These are the activations of a small neural network, seen along a few directions. Each row is one input.
In each table, some parts of the input vary, and every possible input appears once, in random order.
A made-up example of a description, with smaller parts first: one of 3 separate values, together with either a single point or one of 9 places around a ring or (one of 5 places around a ring, together with one of 6 places along a line).
Shared parts are said once, and a part with two or three values counts as separate values.
(in the rows, 128 means zero)

Other details of the inputs shift rows strongly along three fixed directions, in all tables alike. That doesn't count.

A family of inputs:
x1: [142 117  62 159  62  95 150 166 137 122 121]
x2: [146 120  71 166  68 102 133 149 130 119 109]
x3: [119 112 146 114 124 165 167 153 142 154 144]
x4: [114 139 166  85 211 152 131  99 139 128 146]
x5: [149 171 122 123 194 125  72 110 115  72 126]
x6: [110 104 129 105 122 138 177 139 144 155 152]
x7: [140 130  82 144 103  95 130 133 127 104 118]
x8: [116  96 159 114 112 117 168 135 163 162 143]
x9: [124 123 185  97 189 135 126 100 164 142 145]
x10: [120 109 137 111 128 156 166 148 145 157 144]
x11: [112 106 138  97 113 152 170 155 131 149 149]
x12: [152 125  69 159  92 110 119 157 128 113 117]
x13: [151 160  94 159 145 115  95 105 142  95 111]
x14: [120 144 173 108 216 163 128  79 153 136 142]
x15: [119 111 139 112 124 161 170 148 148 161 142]
x16: [164 157 134 126 160 113  58 120 132  86 120]
x17: [ 68 132 208 167  67 123  85  71   9 162  78]
x18: [105 102 130 115 107 127 189 135 149 155 144]
x19: [147 162 104 135 187 119  78 101 137  88 123]
x20: [151 165 101 123 179 122  79 114 133  80 131]
x21: [164 120  94 137  74  97 103 171 136 117 118]
x22: [ 75 128 214 170  68 137  85  75   9 155  75]
x23: [150 133  82 142  94 121 114 169 118 107 124]
x24: [112 105 133 103 131 133 178 140 140 153 148]
Each input here is: one of 4 places along a line, together with either a single point or one of 5 places along a line.
List by row number the other rows that have the place on the line of 4 in common with x10. -> x4, x15, x17, x20, x21
A walk changes only the place on the line of 5. It starts at x14 and steps to x12. List the rest of the walk in order. -> x19, x6, x24

A family of inputs:
x25: [ 92  86  96 145  37  99 174 145  77 170 117]
x26: [ 79 115 156 122 147 130 171  69 165 153 144]
x27: [109  75  98 176  43 100 177 144  95 178 105]
x28: [174 196  88 127 187 150  39 114 127  75 120]
x29: [183 128  40 142  53 138 131 218 173 110 119]
x30: [125 155 218 120 152 102  52  82  64 101 104]
x31: [ 97 112 136 127 166 137 167  79 125 179 138]
x32: [169 163  94 119 183  99  34 104 124  78 118]
x33: [113 110 183  90 153 181 137 150 123 154 150]
x34: [ 97 109 179  93 152 121 187 124 130 132 146]
x35: [127  94 154 155  23  97 150 152 135 162 114]
x36: [ 89 160 171 142 168 140  66  73  41 102 102]
x37: [124  91 175 112 163 142 141 114 147 180 138]
x38: [ 97  93 130 153  16  87 184 145 107 140 117]
x39: [122 107 130 145  16 101 147 138 126 173 119]
x40: [117 108 188  70 141 131 146 132 134 148 144]
x41: [107  84 116 186  39  90 185 150 124 168 102]
x42: [104  73  87 167  48 106 173 132  92 181 113]
x43: [103 146 126 218  27  62  83  73  58 114  68]
x44: [149 174  80 123 187  90  66  76 117  48 116]
x45: [168 131  94  75 161 121 128 144 214  96 170]
x46: [117  97 119 121  34 105 145 165  87 181 122]
x47: [158 168  19 175  83  60  72 128  75  85  96]
x48: [143 152  70  94 176 114 157 119 202  90 170]
x49: [174 146  74  79 184 168 124 184 180 110 174]
x50: [111 115 166  93 143 189 140 130 132 161 140]
x51: [184 127  98 122 181 115 129 151 227 118 145]
x52: [100 108 171  76 151 173 125 146 117 154 157]
x53: [172 130  75  80 180 170 120 186 184 104 172]
x54: [180 149  60 162  74  66  41 158  92  84  88]
x55: [104 166 184 119 155 145  36  87  45 123 117]
x56: [ 86 115 173 105 146 125 180  90 152 136 147]
x57: [159 183  85 139 206 125  51 120 108  38 123]
x58: [ 77 109 146  93 161 173 162 124 109 151 158]
x59: [ 97 104 169 111 162 123 183 126 126 154 141]
x60: [109 123 181  80 130 132 147 103 149 157 154]
x61: [178 126 107  69 170 116 131 180 197  89 160]
x62: [112 105 171 115 153 138 140  90 163 180 135]
x63: [ 94 102  95 163  18 153 185 147  97 164 109]
x64: [116 117 177  98 144 186 143 143 134 159 136]
x65: [160 194  74 156 202 143  67 100 125  51 110]
x66: [149 129   4 127  72 122 152 212 125 111 147]
x67: [126 135 141 149  34  78  51 104  26 117  79]
x68: [182 161  73 186  63  63  43 126 131  79  88]
x69: [181 131  94  87 178 164 124 206 186  95 166]
x70: [ 86 173 166 165 147 101  83  15  94 120 102]
x71: [183 116  75 125  53  83 137 209 176  98 145]
x72: [ 91 134 138 109 152 185 181 107 116 161 143]
x73: [114 152 122 217  27 119  94 106  33 112  57]
x74: [ 82 115 161 100 143 128 173  76 146 138 153]
x75: [108 173 183 167 168 153  88  70  55 101  88]
x76: [116 105 181 121 153 134 144 104 166 178 131]
x77: [169 116  20 151  68 126 164 228 136  95 134]
x78: [125 168 209 149 152 155  48  94  61 111  93]
x79: [ 90 125 158 123 149 184 186 108 146 152 126]
x80: [101  90 122 138  21  87 185 163  84 143 109]
x81: [157 115  28 126  65  79 164 195 145  95 126]
x82: [ 90 112 183 132 153 123 188  94 175 144 142]
x83: [ 97 117  90 163  19 149 186 146  92 169 111]
x84: [160 141  59 107 200 162 155 169 179  86 165]
x85: [189 111  28 143  70  95 125 188 156 143 134]
x86: [125 147 138 148  29  78  59 107  24 126  84]
x87: [131  90 190 117 164 140 149 126 145 176 142]
x88: [158 127  69 107 190 109 159 162 189  97 152]
x89: [155 136  94 105 178 105 166 148 217  71 165]
x90: [154 145  46 106 190 173 157 149 187  93 159]
x91: [113 119 169 113 153 136 139  89 157 183 135]
x92: [173  94  19 172  75  84 164 191 158 122 120]
x93: [119 109 209 118 141 131 153 113 175 157 145]
x94: [165 163  16 180  81 110  69 145  65  64 103]
x95: [ 99 117 164 115 158 186 191 126 130 147 132]
x96: [ 98 150 176 186 168  97  83  34  97 123  85]
x97: [ 86 128 155  86 145 127 175  94 113 152 147]
x98: [110 108 197  84 132 133 153 114 155 152 150]
x99: [125  92 156 129  19  95 151 165 118 150 123]
x100: [124 161 211 141 161 148  42 106  48 108 107]
x101: [156 181  94 172 184  83  67  72 168  50 109]
x102: [107  92 164 136 170 131 181 108 139 166 135]
x103: [113 179 182 142 145 162  54  59  78 128  93]
x104: [ 91 109 171 100 164 167 176 155 110 140 156]
x105: [120 149 202 133 164 107  47  77  68 122  98]
x106: [ 90 130 142 104 161 180 175 114 103 158 158]
x107: [ 90 107 156 106 163 128 173 108 126 159 136]
x108: [119 103 195  92 155 132 146 144 129 161 147]
x109: [129 150 207 171 157 102  55  60  98 134  91]
x110: [100 124 171 129 147 182 198 126 145 148 131]
x111: [116 122 193 106 138 187 153 138 152 156 130]
x112: [168 174 101 116 186 130  19 145 118  60 126]
x113: [150 142  51 128 193 117 151 114 210 120 152]
x114: [184 146  96 107 164 167 138 196 213 100 151]
x115: [117  93 134 145  23 104 145 135 133 170 119]
x116: [191 156 109 155 195  99  34 101 139  85 109]
x117: [118  95 150 121  45 135 132 216  78 150 132]
x118: [121 117 190  97 147 188 148 147 134 154 137]
x119: [182 111  73 104 184 129 119 145 201 129 157]
x120: [171 131  94  78 180 153 110 212 183  92 169]
x121: [116 101 123 141  20 159 147 162 107 168 111]
x122: [102 114 171 112 164 177 186 145 112 143 150]
x123: [ 91 149 157 175 163 106  79  17  92 131  94]
x124: [153 172  77 178 198  88  66  72 161  74 105]
What is each input in this table made of? -> one of 2 separate values, together with one of 5 places along a line, together with either one of 4 places along a line or one of 6 places around a ring
The inputs of x117 and x55 match in every part but the place on the line of 5. If x41 is changed in the same way as x117 into x55, which row does it become? -> x113
The inputs of x92 and x27 match in every part but the place on the line of 5. If x118 is changed in the same way as x92 into x27, which row does it become? -> x64
Which other rows does x64 become when the place on the line of 4 takes its other values? List them by row number. -> x29, x33, x112
Which other rows does x97 become when the place on the ring of 6 takes its other values? List them by row number. -> x31, x47, x48, x70, x113
Which other rows does x39 become when the choice among 2 separate values takes its other values? List them by row number. -> x70
Which other rows does x86 become when the place on the line of 5 takes its other values? List them by row number. -> x30, x40, x61, x67
List by row number the other rows that have the place on the line of 5 and the choice among 2 separate values in common with x43. -> x27, x36, x56, x65, x79, x81, x84, x107, x124
Which other rows does x93 become when the place on the ring of 6 takes its other values? List them by row number. -> x30, x71, x87, x108, x109
